These are the activations of a small neural network, seen along a few directions. Each row is one input.
In each table, some parts of the input vary, and every possible input appears once, in random order.
Descriptions start from the smaller parts, as in this example, which fits no table here: one of 2 separate values, together with either a single point or one of 9 places along a line or (one of 4 places along a line, together with one of 5 places around a ring).
Shared parts are said once, and a part with two or three values counts as separate values.

Other details of the inputs vary at random and push rows far along two fixed directions, the same in every table; ignore that.

Rows:
R1: [ 33 -16  -8  45 -44  26 -97 -24   9  47 -92  57]
R2: [-12  20  24  -5   3 -25  -5 -19  10  -2  -7   3]
R3: [-32  34  34 -42   8 -32  35 -15  27 -39  32 -25]
R4: [ -2  14  10  11   0 -13 -13  -6  -5  10 -12  28]
R5: [-14  35  26 -11  -7   0  -7  -5  19   1 -20   4]
R6: [ -8   3   4 -25  10  -4  47  30 -13 -25  44 -38]
R7: [  -4  -23 -102   47   26    2   20   56  -32   49   37  -19]
R8: [ 16 -67 -80  75  -2  12  38  49 -90  52   2  -7]
R9: [  30  -14   11   17  -49   10 -102  -56   42   10  -69   57]
R10: [ 31 -19   6  16 -41   9 -73 -39  18  -6 -29  35]
R11: [ -3   7  14 -34  25   0  14  -9  10 -32  28 -14]
R12: [  6  -4   6 -10 -20  -1 -13 -18  16 -16   4  -3]
R13: [ 24 -15   3  14 -32  -1 -68 -48  28   6 -40  55]
R14: [-19  51  53 -30  14 -34  27   6   6 -53  32 -17]
R15: [-23  47  42 -44  15  -9  35  20  19 -38  29 -20]
R16: [-28  36  27 -26  11 -22  32  -9  17 -11  12 -21]
R17: [  5 -83 -99  82   7   3  46  37 -90  85  -4  -9]
R18: [  26  -98 -106   87   -2   15   59   57 -117   56   32  -29]
R19: [ 22  -4  11  -3 -27  10 -26   0  13 -12 -12  -3]
R20: [ -7   6   9 -25  -9   2 -11 -23  30  -8 -11   6]
R21: [  5 -61 -66  30  17  27  20  15 -35  45 -14 -11]
R22: [-30  18  10 -25  52  -7  59  10   1  -2  29 -29]
R23: [ -3  35  49 -52  34  -5  18   9  22 -52  39 -21]
R24: [  30   -7    3   12  -44   45 -106  -48   53   44 -102   62]
R25: [-10  -2   1  -8  13 -32  46  -5 -25 -33  67 -15]
R26: [-21  23  13 -14  13 -15  58  36 -15 -22  32 -40]
R27: [ 30 -18  -2  -5 -40  29 -71 -34  33   4 -44  33]
R28: [-39  64  52 -49  19 -12  27   0  33 -28  19  -9]
R29: [ 24  -9   8  12 -21   0 -25  -4  -6 -16   2   2]
R30: [ -8  28  31 -16  22  19 -16  -2  31   2 -19  16]
R31: [-17  19  17 -22  46   3  52  40  -7 -20  36 -29]
Description of these inputs: either a single point or (one of 5 places along a line, together with one of 6 places around a ring).
- Change only the place on the line of 5 in R3. List by row number the other rows that result. => R9, R13, R20, R21

Rows:
R32: [-20  -6 -14 -19  19  -2  64  25 -22 -16  51 -45]
R33: [-12  10  -2   1  26 -24  63  31 -38 -17  58 -35]
R34: [  0 -42 -39  32  -3 -10  26   1 -42  25   4  -8]
R35: [ -6  65  79 -41 -16 -37 -41 -42  55 -56   4  32]
R36: [ 14  -1   5  -3  -3  11 -10  17   5 -14   0  -5]
R37: [-50  29 -10 -14  51  -7  75  46 -13  24  18 -38]
R38: [ 26 -51 -44  35 -32  29 -50 -19  -3  41 -43  19]
R39: [-49  25  -8 -11  47  -1  80  40 -13  24  16 -39]
R40: [ 38 -47 -42  27 -29  43 -54  -1   3  34 -46  24]
R41: [  0  -2  -9  19   1  40 -31   2  20  61 -74  26]
R42: [  1 -38 -49  35  -6 -13  19   5 -38  26   8  -5]
R43: [ 32 -29 -19  39 -38  24 -45  -2 -16  27 -43  19]
R44: [-20  62  81 -69  25 -23  26  -3  37 -78  42 -22]
R45: [ 36 -29 -22  39 -36  21 -49   2 -14  27 -42  24]
R46: [ 42 -34 -26  33 -19  40 -57  10  -3  24 -40  24]
R47: [ 17  -8  -2   0 -12   9 -54 -33  30   3 -18  28]
R48: [  9  54  64 -61   2   2 -51 -38  77 -55   2  27]
R49: [-29 110  96 -76  26  -3 -52 -38 103 -34 -36  36]
R50: [ 13  16  22   8 -19 -12 -46 -27  17 -11 -12  38]
R51: [-23 -14 -15 -12  26 -19  67  11 -27  -8  50 -41]
R52: [  3 -37 -50  38   2 -11  17   2 -39  26  13   0]
R53: [-25  -7 -19 -12  26 -26  63  17 -21 -10  59 -41]
R54: [  9  -1  13   6 -11  -2  -1   2 -15  -4  -6  -1]
R55: [-17  19  29 -12   4 -33  32  -5 -13 -27  30  -8]
R56: [-29  -3 -13  -1  17 -37  68   6 -33 -13  54 -34]
R57: [  8   8  20   8 -28  -9 -36 -24  10  -7 -19  28]
R58: [ 19   4  20  -7 -19  21 -39  -6  22 -16 -24  10]
R59: [ 14 -50 -45  17  -1  30  16  20 -30  26  -5 -11]
- Describe the family of inputs behind these rows. => one of 4 places along a line, together with either a single point or one of 6 places around a ring
- Change only the place on the ring of 6 in R48. List by row number the other rows that result. => R33, R46, R47, R50, R52
- Which other rows agree with R41 in the place on the line of 4? List them by row number. => R34, R44, R51, R54, R55, R59

Rows:
R60: [  3  12  29 -30   3 -26  58  24 -28 -66  79 -47]
R61: [ 22 -19 -26   3  17  30  -4  33   0  24 -25   3]
R62: [-35  31  31 -45  11 -16  23 -26  35 -46  33  -1]
R63: [  9 -59 -62  42 -16  42 -17  17 -25  48 -51 -10]
R64: [-10  37  34  -3 -10 -12   1  -5  14 -11  -9  -7]
R65: [ -3  34  56  -8  -5  -5 -37 -22  33 -18 -30  16]
R66: [ 22  -6 -26  24 -25  -2 -66 -20   5  22 -29  36]
R67: [-12   8  -8 -19  46 -23  52  -2   4 -20  65 -34]
R68: [  0  25   5 -28  12  12   6  26  25  -9  -1  -6]
R69: [ 41 -70 -47  51 -39  28 -18  26 -50   6  -6  -3]
R70: [  3 -39 -32  47 -21  -2   4  13 -31  41 -27   6]
R71: [ 46 -45  -4  22 -34  23 -42   4 -20 -15  -9  11]
R72: [ 16  -8 -25  39  -9  37 -22  28 -25  47 -26  17]
R73: [  8 -30 -14   2  -3  18   0 -14 -10  28 -23   0]
R74: [ 28   8  27 -14 -10  13 -95 -58  79 -12 -29  47]
R75: [-27  38  15 -21  21 -45  13  -6  11 -38  45  -6]
R76: [  3  24  26  -7  -6 -20 -20 -30  15 -17 -19  34]
R77: [  0  50  62 -27 -27 -23 -66 -53  64 -42 -34  58]
R78: [-13  39  29 -46  25 -27  15 -23  44 -40  57 -16]
R79: [ -9  13  -5  19   6  21   0  29 -12  12  -3   6]
R80: [  3 -13 -27  28 -20 -11   1   0 -24  21 -14  19]
R81: [  0  18  25  10   5  -4  -1  -6  -1   0 -19  -5]
R82: [ -6  18   5 -26  17  11   4  29  27 -16  -2  -5]
R83: [ -3 -39 -41  43  -8 -13  44  28 -58  48   3 -18]
R84: [-15  23   2 -35  36  -5  56  48   1 -13  37 -35]
R85: [ 33  -1  -2   3 -30  22 -94 -50  63   8 -38  45]
R86: [  2  49  35  -7  -6  17 -31   2  26  -3 -13  24]
R87: [ -8 -40 -57  24   2  22  43  32 -44  37  -4 -42]
R88: [  9  -2   6  32 -28  14 -48 -10  13  15 -57  20]
R89: [ -6  -3   0 -18  12   3  16 -25   5  -6   6   5]
R90: [ 39 -49 -30  61 -38  22 -57 -15 -18  62 -78  43]
R91: [ -4 -26 -16   4   8  22   1   9 -10  16 -21 -18]
R92: [-28 -11  -9 -15  27  -8  53  -2 -12 -10  39 -18]
R93: [ -5 -43 -54  21   6  21  42  32 -47  41  -3 -42]
R94: [ -2  14  14 -29  28  10   4  28  24 -13   2  -5]
R95: [-17 -23 -30  25  15 -23  48  20 -47  12  20  -6]
R96: [  9  23  32   7 -23   4 -42 -19  21   6 -41  14]
R97: [ 34 -33 -12  18 -33  10  -4  16 -32 -20  17 -10]
R98: [ -6 -11  -5 -10 -15   8   6 -10   3  15  -5  -7]
R99: [ 15 -12   8 -10 -32  22 -46 -35  26  23 -44  23]
R100: [  3 -27 -29   5 -12  16   0 -16  -6  23  -8   9]
R101: [-32  65  45 -33  53 -17  66  31  -9 -34  60 -27]
R102: [-23  -6 -22  -6  29 -17  42   7   6 -15  60 -29]
R103: [-12  62  91 -72 -19  -7 -62 -66  96 -56 -26  34]
R104: [-10   3  -4 -17  -9   3   6 -22  14  -4   6   7]
R105: [-13  -2  22 -26   6   2   3 -19  16  -6  -1  -2]
R106: [  8  13  25   6 -32 -13 -30 -21  19   8 -32  25]
R107: [  1 -49 -69  51  15  -8  14  25 -60  40  15  -7]
R108: [ 36 -11  20  -5 -17   3  -7   2 -16 -44  22  -9]
R109: [-21   7 -10   2  10 -36  53  11 -34  -3  34 -12]
R110: [-35  39  38 -57  47 -21  69   7   6 -43  44 -53]
R111: [  4 -19   4  24 -11  -9  -9  -3 -11  22 -25  15]
R112: [-17  12 -19  -3  24 -39  36  13 -30  -3  52 -23]
R113: [-11  -4 -31  13  32 -32  38  15 -41   4  42 -19]
R114: [-12  35  32  -7  24  10   3  20   3  -8  11   7]
- The inputs of R69 and R60 match in every part but one. If R77 is changed in the same way as R69 into R60, which row does it become? => R109
- The inputs of R98 and R105 match in every part but one. If R66 is changed in the same way as R98 into R105, which row does it become? => R107
- Describe the family of inputs behind these rows. => one of 5 places around a ring, together with either a single point or (one of 2 separate values, together with one of 5 places along a line)
- Change only the place on the line of 5 in R93. List by row number the other rows that result. => R78, R84, R99, R100
- Change only the choice among 2 separate values in R85. List by row number the other rows that result. => R66
- Change only the place on the ring of 5 in R91. List by row number the other rows that result. => R63, R87, R93, R110
